A small network was shown many inputs. Here are its activations along a few directions, one row for each input.
Each table varies a few parts of the input and shows all the possible inputs, shuffled.
A made-up example of a description, with smaller parts first: one of 4 places along a line, together with either a single point or one of 9 places around a ring or (one of 2 separate values, together with one of 8 places around a ring).
Shared parts are said once, and a part with two or three values counts as separate values.
In the rows, zero is written as 128.

Other details of the inputs vary at random and push rows far along three fixed directions, the same in every table; ignore that.

A family of inputs:
r1: [102 135 115 111 147  71 159 119 145 151  64]
r2: [150 104 109 146 100 154 127 153 127 130 126]
r3: [120 189 196 123 159 132 111  90 115  98 155]
r4: [134 152 156 163 113 137  78 108 165 108  94]
r5: [142 121 118 134  96 142 105 146 114 122 136]
r6: [151 121 101 125 105 157 103 152 127 142 126]
r7: [160 113  91 132 108 131 125 168 130 134 137]
r8: [ 74 136 148  99 195  69 170  65 112 137 116]
r9: [133 129 134 117 129 130 156 152 113 123 170]
r10: [129 148 174 172 107 142  73 104 167  96  94]
r11: [131 158 151  92 162 147 168 143 101 129 201]
r12: [141 109 110 143 100 136 137 164 138 124 140]
r13: [120 134 103 132 125  66 123 119 154 139  49]
r14: [145  94  83 139 124 146 104 132 139 130 146]
r15: [ 96 161 183 140 167 123 103  74 155  93 163]
r16: [107 127 120 113 145  78 163 110 136 154  60]
r17: [125 123 145 100 148 157 182 150 108 140 176]
r18: [159 120  99 135 106 139 111 158 125 125 134]
r19: [111 130 125 145 115  62 125 112 146 125  56]
r20: [112 123 137  88 171 164 148 106  77 135 210]
r21: [131 163 159 169 109 114  71 122 177  88 112]
r22: [154 114 108 139 100 137 119 155 120 123 137]
r23: [136  93  84 131 117 152  94 130 131 134 143]
r24: [108 177 227 137 156 148 122  85 131  94 155]
r25: [152 124  96 122 104 146 103 154 121 138 129]
r26: [120 145 166 151 120 119 121 112 135 104 124]
r27: [122 128 144 100 181 157 160 111  96 127 220]
r28: [ 92 111 114  79 160  72 224 117  65 166  98]
r29: [123 124 140  98 131 154 167 137  69 137 176]
r30: [144  99 103 141 102 146 143 170 142 134 133]
r31: [109 144 170 142 118 135 108 102 122 115 113]
r32: [159 121 100 130 114 150 115 154 133 139 127]
r33: [100  76  54  85 164  69 190 114 100 177  84]
r34: [139  92  77 133 126 138 121 148 155 134 154]
r35: [147 117 108 127 105 163 111 147 126 143 125]
r36: [128 161 160 139 138 125 109 111 148 117 120]
r37: [107 134 115 130 113  68 103 109 133 134  43]
r38: [119 143 170 151 127 128 123 111 139 109 119]
r39: [150 116 105 132 110 153 130 162 156 135 132]
r40: [139 111 123 133 100 163 110 143 127 135 122]
Each input here is: one of 4 places along a line, together with either one of 2 separate values or one of 8 places around a ring.
The inputs of r7 and r21 match in every part but the place on the line of 4. If r24 is changed in the same way as r7 into r21, which row does it become?
> r17
Change only the choice among 2 separate values in r8. List by row number the other rows that result.
> r27
Change only the place on the ring of 8 in r25. List by row number the other rows that result.
> r5, r6, r29, r31, r35, r37, r40
List by row number the other rows that have the place on the line of 4 in common with r28.
> r2, r3, r4, r10, r14, r18, r22, r32, r33

A family of inputs:
r41: [118 158 173  58 151 160 204 154  33 140 220]
r42: [121 123 101 135 100  68 145 150 153 147  34]
r43: [104  97  86 146 124  56 139 112 162 135  59]
r44: [ 98 145 138 100 131  79 177 143 114 143  91]
r45: [116 117 131 108 135  95 185 118  93 158  63]
r46: [106 120 113 105 154  84 160 108  91 140 120]
r47: [125 107  63 115 124  77 120 124 131 160  52]
r48: [ 98  83  71 127 123  77 147 120 163 162  49]
r49: [164  53  41 134  84 186 117 185 127 158 153]
r50: [ 78 184 235 120 187 126 140  48  84  82 195]
r51: [193 113 101 147  57 199  95 203 124 123 168]
r52: [107 117 157  74 182 168 198 120  46 136 235]
r53: [ 91 187 186 178 144  47  55  48 199  81  43]
r54: [132 109 100 130  98  88 146 140 122 153  38]
r55: [209  98  98 156  79 226 126 211 141 128 191]
r56: [172  80  59 138  95 189 104 182 164 144 158]
r57: [151 173 172 195  99 153   7  96 177  63 139]
r58: [141 184 206 212 110 147   9  89 207  44 157]
r59: [191  88  56 127  92 212  92 189 126 145 187]
r60: [110 127  95  95 166  70 161 115 128 157  84]
r61: [113 128 123 111 139  79 191 134 118 156  65]
r62: [ 76 192 240 102 196 150 125  46  92 104 181]
r63: [108 120 158  75 189 161 210 127  72 137 243]
r64: [151 169 170 184 111 175  21 109 204  74 147]
The inputs of r44 and r41 match in every part but one. If r58 is changed in the same way as r44 into r41, which row does it become?
> r46
What do these inputs look like to the network?
> one of 2 separate values, together with either one of 4 places along a line or one of 8 places around a ring
Change only the choice among 2 separate values in r52. List by row number the other rows that result.
> r63
Change only the place on the line of 4 in r42. List by row number the other rows that result.
> r44, r55, r61

A family of inputs:
r65: [128 154 144 162  99 104  62 111 159 101  79]
r66: [121 180 188 166 138 119  76  88 167  79 136]
r67: [123 132 121 133 120  92 117 118 125 129  80]
r68: [ 86 132 155 135 179 120  99  51 135 104 159]
r69: [109 160 179 145 114 127  98 104 136 107 103]
r70: [130  81  66 143  82  85 137 150 137 155  33]
r71: [155 146 154 127 132 191 122 157 129 110 227]
r72: [109 107 106  99 124  95 180 137  92 158  91]
r73: [169 103  64 112 105 152 129 186 121 150 152]
r74: [107 174 190 122 135 129 115  97 109 112 129]
r75: [102 129 105  67 177  81 207 130  92 167 127]
r76: [125 119 105 148  86  94  98 130 143 130  52]
r77: [132  84  72 140  87  91 136 145 138 158  29]
r78: [112 130 134 136 124 102 132 124 154 128  92]
r79: [102 124 127 162 142 122  48  64 182 105 105]
r80: [117 157 173 151 114 118  95  98 128 103 101]
r81: [197  88  87 169  73 206  97 197 163 118 178]
r82: [100 140 152  99 177  95 192 109 101 137 146]
r83: [106 153 183 150 118 128 108 108 148 104 108]
r84: [157 106  88  77 159 159 203 174  79 162 209]
r85: [162 118 133  96 142 212 179 179  92 138 246]
r86: [181 138 123 158  84 197  57 164 148 108 160]
r87: [106 125 105  66 169  78 203 129  74 164 124]
r88: [186 127 110 168  85 180  62 167 156  99 171]
r89: [136  65  55 103 149 165 139 141 107 148 210]
r90: [127  91  59 139 103  69 135 152 166 150  52]
r91: [ 93 159 210 118 162 127 171  93  94 110 157]
r92: [177 118  90 145  80 173  77 179 141 126 145]
r93: [120 125  95  89 150  90 168 132 106 164  91]
r94: [121 138 151 173 102 110  86 117 182  97  92]
r95: [ 76 120 129  86 201 111 153  68 101 142 164]
r96: [118 110 105  98 132  99 176 129  88 164  82]
r97: [163 139 156 135 136 196 127 152 126 108 225]
r98: [162 154 148 124 139 195 116 152 127 111 222]
r99: [119 173 186 128 148 125 112  91 113 109 129]
r100: [107 116 126 170 141 118  50  61 181 102 105]
r101: [165  62  49 113  91 164 176 205 114 174 129]
r102: [138 125  99 151 108  89  94 123 162 130  53]
r103: [176 110  78 153  89 159  89 181 164 118 160]
r104: [ 90 134 165  97 157 108 195 115  86 137 136]
r105: [107 156 189 143 147 120 136  98 137 100 141]
r106: [100 197 231 109 165 148 131  78  87 105 164]
r107: [130  98  66 136 110  81 136 147 169 156  45]
r108: [113 158 181 133 126 137 117 103 122 116 112]
r109: [100 106 127  85 159 102 224 127  78 167 110]
The inputs of r108 and r77 match in every part but one. If r86 is changed in the same way as r108 into r77, which row does it become?
> r99
What do these inputs look like to the network?
> one of 5 places around a ring, together with either a single point or one of 8 places around a ring
Change only the place on the ring of 5 in r74. List by row number the other rows that result.
> r76, r80, r96, r106
Start at r87 and move only the place on the ring of 8, one step at a time. The first step leads to r65. Which rows follow, in order?
> r76, r72, r104, r94, r90, r103
Change only the place on the ring of 8 in r105. List by row number the other rows that result.
> r66, r67, r70, r80, r82, r88, r91
